A small network was shown many inputs. Here are its activations along a few directions, one row for each input.
In each table, some parts of the input vary, and every possible input appears once, in random order.
Descriptions start from the smaller parts, as in this example, which fits no table here: one of 8 places around a ring, together with either a single point or one of 11 places around a ring or (one of 3 separate values, together with one of 6 places along a line).
Shared parts are said once, and a part with two or three values counts as separate values.

A family of inputs:
row 1: [  9   6   7 -10  -8  23 -31   3 -27  14 -15  11 -16  18 -15   9   6  -1
  18]
row 2: [-41  -6  -2  -2  -1 -26  -9  -1   3  -2  -5  -6  -2 -10 -10 -29   7 -26
 -10]
row 3: [ 14   0  19   3  -5  14 -14  -5 -17  16   8   2 -12  35 -10  19 -12  25
  12]
row 4: [  0   1   0  -9  -3  10 -28   0 -16  11 -16   4 -15  13 -15  -6   7  -5
   9]
row 5: [ 15  10   8  -2 -21  33  -7  16  -2  26 -11   0 -13  22 -12  20  -2   3
  12]
row 6: [  7   5   1   0 -15  18  -1  12  13  23 -11  -9 -12  16 -12   4   0  -2
   1]
row 7: [-32  -5  -2   6 -12 -20  18   9  32   6  -1 -20   2  -5  -8 -17   2 -23
 -15]
row 8: [-13 -10  12  10   5 -17   0 -11   6   5  14 -14  -4  19  -6 -13 -10  10
 -10]
row 9: [ 31   9 -26 -13  26   4  11  -4 -18 -49  -2  32  27 -57  37  12  10   0
   9]
row 10: [-21  -2  -3  -4   2  -9 -18  -1  -6   3 -12  -5  -8   3 -13 -21   9 -18
  -4]
row 11: [-33 -16  12  11   2 -35   9 -11  15   0  20 -16   3   7  -3 -20  -9   1
 -15]
row 12: [  5  -6  13   4   0   0 -10 -10  -4  14   9  -6 -11  30  -9   4 -10  21
   2]
row 13: [ 38  12 -26  -3  13  14  40   7   7 -37   5  22  32 -56  41  25   5   3
   2]
row 14: [-14   1  -1   5 -11  -2   9  10  23  14  -7 -18  -4   6 -10 -10   2 -15
 -12]
row 15: [ 35   2 -13   2  28  -6  29 -14 -10 -44  23  23  32 -41  44  24  -5  27
   1]
Q: Changing only one part turns row 11 into row 7. The same change can be made to row 12. Which row results?
A: row 6
Q: Describe the family of inputs behind these rows.
A: one of 3 separate values, together with either a single point or one of 4 places along a line
Q: Which other rows does row 13 become when the choice among 3 separate values takes its other values? List them by row number.
A: row 9, row 15

A family of inputs:
row 16: [-30  -5  -5  18   4 -27  26   1  39   4   6 -36   6   1  -4 -30  -2 -16
 -35]
row 17: [ 48  -2  -6  -3  33   7 -11 -27 -27 -19  16  16   6   5  21  18  -8  49
   8]
row 18: [-23 -21  29  12   4 -39   9 -23  -7 -12  43   2   9  13   7   6 -23  28
   0]
row 19: [-24  -3 -25 -21   2 -16 -12   4   2 -19 -23  14   2 -45   3 -29  23 -41
   1]
row 20: [  0   6  17   0 -35  35 -26  19   7  60 -24 -20 -38  61 -44   5  -1  -4
   9]
row 21: [-15   0  22  -9 -16  17 -60   0 -32  43 -22  -5 -40  58 -45  -9   3  -2
  17]
row 22: [-13   5 -30 -14 -13   0  14  21  32  -5 -26   1   4 -43   2 -15  19 -41
  -4]
row 23: [ 31  24 -11  -6  -9  39  16  26  -9 -13 -18  22  15 -32  18  30   9 -15
  16]
row 24: [-41 -12  -2  12  20 -43   0 -15   8 -10   7 -23   4  -1  -5 -45   2 -15
 -29]
row 25: [ 60   5  -8   5  14  25  18  -8   4  -2  14   6   8   4  25  30 -11  47
   2]
row 26: [-13 -13  26  21 -13 -22  37  -5  21   4  41  -9  12  13   8  20 -25  25
  -5]
row 27: [ 20  17  -8 -14   9  23 -12   7 -40 -30 -15  33  12 -33  15  18  13 -15
  21]
Q: Describe the family of inputs behind these rows.
A: one of 2 separate values, together with either a single point or one of 5 places around a ring
Q: Changing only the choice among 2 separate values turns row 22 into row 19. The same change can be made to row 25. Which row results?
A: row 17

A family of inputs:
row 28: [-35  -8   7  11  -5 -24  10   1  18   7   6 -19   0   5  -9 -22  -3 -13
 -17]
row 29: [-43 -15  11   7  -9 -28  -6  -4  17  17   2 -24 -12  21 -22 -32  -1 -15
 -14]
row 30: [ -2  -5  22   4 -10   6 -23  -5  -9  31   5 -10 -22  48 -22   4 -11  21
   6]
row 31: [ 24  11 -21 -14  10  14   4   5 -13 -30 -12  24  15 -42  22  14  14 -11
  11]
row 32: [-12   4   3 -10 -15  15 -31  10  -6  26 -26  -5 -24  21 -28 -12   9 -20
   7]
row 33: [ 18  13 -17 -11   0  21  -3  12  -5  -9 -20  11   3 -21   5   7  12 -14
   8]
row 34: [  9  -1  17   5  -7  10  -6  -2  -6  19  10  -2  -9  30  -7  15 -13  24
   7]
row 35: [-15  -5  -7   7   8 -23  21  -3  21 -14  10 -11  13 -17  10 -14   0  -8
 -18]
row 36: [ 29   1   4   4   6  11   8  -7  -7  -2  14   8   5   6  13  21 -10  30
   6]
row 37: [ -1   8  -3  -9 -14  19 -15  14  -4  14 -23   3 -12   2 -14   1  10 -20
   9]
row 38: [ 36   4  -1   3  19   8  14 -11 -17 -24  19  19  18 -14  29  26  -8  30
   6]
row 39: [ -9  -6 -14   3  17 -29  26  -9  11 -34  15   5  25 -40  25  -7   1  -4
 -11]
Q: Describe the family of inputs behind these rows.
A: one of 3 separate values, together with one of 4 places along a line
Q: Changing only the choice among 3 separate values turns row 30 into row 32. The same change can be made to row 36. Which row results?
A: row 33
Q: Which other rows does row 29 become when the place on the line of 4 takes its other values? List them by row number.
A: row 28, row 35, row 39
